Each row below holds a small network's activations on one input, seen along a few directions.
In each table, some parts of the input vary, and every possible input appears once, in random order.
Descriptions start from the smaller parts, as in this example, which fits no table here: one of 6 places along a line, together with either a single point or one of 9 places around a ring or (one of 2 separate values, together with one of 5 places around a ring).
Shared parts are said once, and a part with two or three values counts as separate values.

Other details of the inputs shift rows strongly along three fixed directions, in all tables alike. That doesn't count.

Table:
x1: [ 34 -27  22  -5  -2  -2  12  -7  11   3  38]
x2: [ 25   8  16 -29  22 -16  -4  11  -8   8  32]
x3: [ 13  -6  -7   4   3  -1  -7  32 -44   5   4]
x4: [ -8   7   5 -16  13  -1 -11  -5  -1 -13 -16]
x5: [ 21  -4  11 -27  23  -7 -13   5  -9  16  28]
x6: [-11  13   1  -7  11   6 -13 -10   8   2 -13]
x7: [-15   6  -6  -7  13   0 -14  -8  12   5 -13]
x8: [ 26 -25  -2  33 -22   4  16  12 -15   8  24]
x9: [ -8  11   1 -18   6  -4  -9   1   5 -13 -11]
x10: [ 35 -18  21  -5 -11  -6  15  -1  14   5  37]
x11: [-14  15 -26  23 -15   2  -2  15 -18  12 -27]
x12: [-11  17  -3 -11   3   2 -10  -7  12   1  -6]
x13: [ 14  -2 -10   7   9  -4   1  24 -44  12   7]
x14: [ -8  12  -2 -16   4   0  -7  -8  11   1  -9]
x15: [ 19  -4  15 -30  31 -10  -8   9 -12   9  31]
x16: [-17  11  -4  -5  14  -1 -15  -8  11   3  -8]
x17: [-11   9  -6 -16   4  -3  -5 -13   8   1  -6]
x18: [ -6 -26  11   6 -10   4  12  -9  25 -20  -9]
x19: [-13  14  -3  -4  14  -1 -14 -12   9   1  -7]
x20: [ -5 -14   8  16 -11   9  10 -15  32 -10  -1]
x21: [ -8  13  -1  -8  10   3 -13 -12   8   0 -11]
x22: [ 23 -25   4  29 -17   9  26  17 -22   0  14]
x23: [-11  17   0  -5  12   1 -13 -13   7  -2  -7]
x24: [-14  13  -7 -11   4  -1  -9 -13  10   1  -2]
x25: [-16  17  -6  -9   5  -2 -10 -13   9  -1   3]
x26: [-15   2 -16  18  -8   8  -2  17 -30  -6 -35]
x27: [-15   4 -26  24  -7   9  -5  14 -20   9 -28]
x28: [ -1 -15  12   6 -15  -3  24 -12  27 -11   4]
x29: [ -2 -16  13   5 -19  -4  16  -9  24 -18   0]
x30: [ 15  17  10 -21  13  -6 -14   6  -7   9  36]
x31: [ -1  -6  11  16 -20   2  16 -15  37  -8   6]
x32: [-13  17   2  -5  12   5 -14 -10   7   0  -8]
x33: [-12   5   0 -16  20   1  -6  -2   5  -3 -15]
x34: [-11   4  -3 -14  12   4 -11  -7  10   4 -19]
x35: [  9   7 -13   4  -6  -8  -4  23 -40  22   8]
x36: [ 15   1  -8   6   7  -1   2  23 -44   9   6]
x37: [ 23 -21  -2  26 -25   3  28  20 -17  -2  20]
x38: [ 23  -3  18 -29  25 -12 -15   9 -17   0  28]
x39: [-12   9 -22  17 -13  -3   0  21 -23  -3 -33]
x40: [ -1 -16   6   4 -13   1  25 -16  26 -16   7]
x41: [-20  13 -25  22 -17   1  -2  11 -21  12 -23]
x42: [  4 -18  11   8 -13   8  16 -22  30 -10  -5]
x43: [  2 -18  13   8 -13  12  15 -19  30  -8  -6]
x44: [-16  18   0  -7   3  -6 -10  -9   9   3   0]
x45: [ -9 -21 -16  36 -37   6  26   6  -5 -17 -18]
Description of these inputs: one of 5 places along a line, together with either one of 4 separate values or one of 5 places around a ring.
Changing only the place on the line of 5 turns x38 into x13. The same change can be made to x45. Which row results?
Answer: x40
Change only the choice among 4 separate values in x17. List by row number the other rows that result.
Answer: x10, x14, x35
Change only the choice among 4 separate values in x44. List by row number the other rows that result.
Answer: x25, x30, x31
Which other rows agree with x11 in the place on the line of 5? List them by row number.
Answer: x6, x7, x8, x12, x21, x24, x27, x41
Change only the place on the line of 5 in x26. List by row number the other rows that result.
Answer: x6, x22, x32, x43

Table:
x46: [ -7   5   8 -36  41  -3 -27   0  -9   2  -9]
x47: [ 14   1  24 -16  13   5 -10 -24  27   6  26]
x48: [ -9  19 -17  19 -18   0  -1   8 -17  13 -17]
x49: [ -9  27 -12  -7  21   2 -23  -3 -26  16  -1]
x50: [-22  30 -16 -18  12 -10 -15   2   0  14 -23]
x51: [ -4 -14  18 -13  17   7   2 -23  32 -19 -18]
x52: [ 13 -23  -1  -1  -7   3   8  14 -18   1   1]
x53: [-16  32 -12 -25  15 -17 -26   6 -14   4   0]
x54: [  2 -15   2  15 -16  -1  16  24 -24 -15  -2]
x55: [-14  -6   8  -4   5  10   3 -30  51  -3 -11]
x56: [-21 -26  -6  20 -36  10  31 -14  32 -28 -42]
x57: [16 -7  7 -1 -2 -7  1  4 -7 -2 41]
x58: [ -7  -3   6 -12  23  -4 -11   5  -9  -5 -11]
x59: [ 35 -23  14   1   5   0  13   4  -3  12  53]
x60: [-16  11  14 -15   8   0   1 -38  40 -10   7]
x61: [ 29  -6  10 -31  22  -4  -7  12 -24   6  16]
x62: [ -8   9 -17  17 -11   0 -14  13 -15  11 -18]
x63: [ 17 -21 -14  45 -33   7  24  21 -16  18   3]
x64: [ 17  10  -1 -18  10 -17   0  14 -18  15  34]
x65: [ -7  13 -11  31 -24  19   5   9   0  -4 -11]
x66: [-18  11 -14   1  11   2 -19  -3  -5   0 -11]
x67: [  5  -4   2   4  15  -2   0  12 -19  -6 -11]
x68: [ 22 -19  19   7 -10  -1  23  13  -5 -22  15]
x69: [ -4  -7 -11   9 -14   3  16   4  -3 -14 -33]
x70: [ -3   8  -8  22 -16   6   0  -1  -4  13 -14]
x71: [-18  -1   7 -13   8  -1  12 -30  46 -10   1]
x72: [-22  21 -24  10 -14  -5 -15  13 -14   5 -28]
x73: [ 13  -6  16   3 -19  -5  19 -17  23  -6  30]
x74: [ 23 -16   9  10  -6   4  -5   6  -2   7  31]
What is each input in this table made of?
Answer: either a single point or (one of 2 separate values, together with one of 5 places around a ring) or (one of 3 separate values, together with one of 6 places around a ring)
A walk changes only the place on the ring of 6. It starts at x62 and steps to x72. List the rest of the walk in order.
Answer: x53, x57, x66, x74
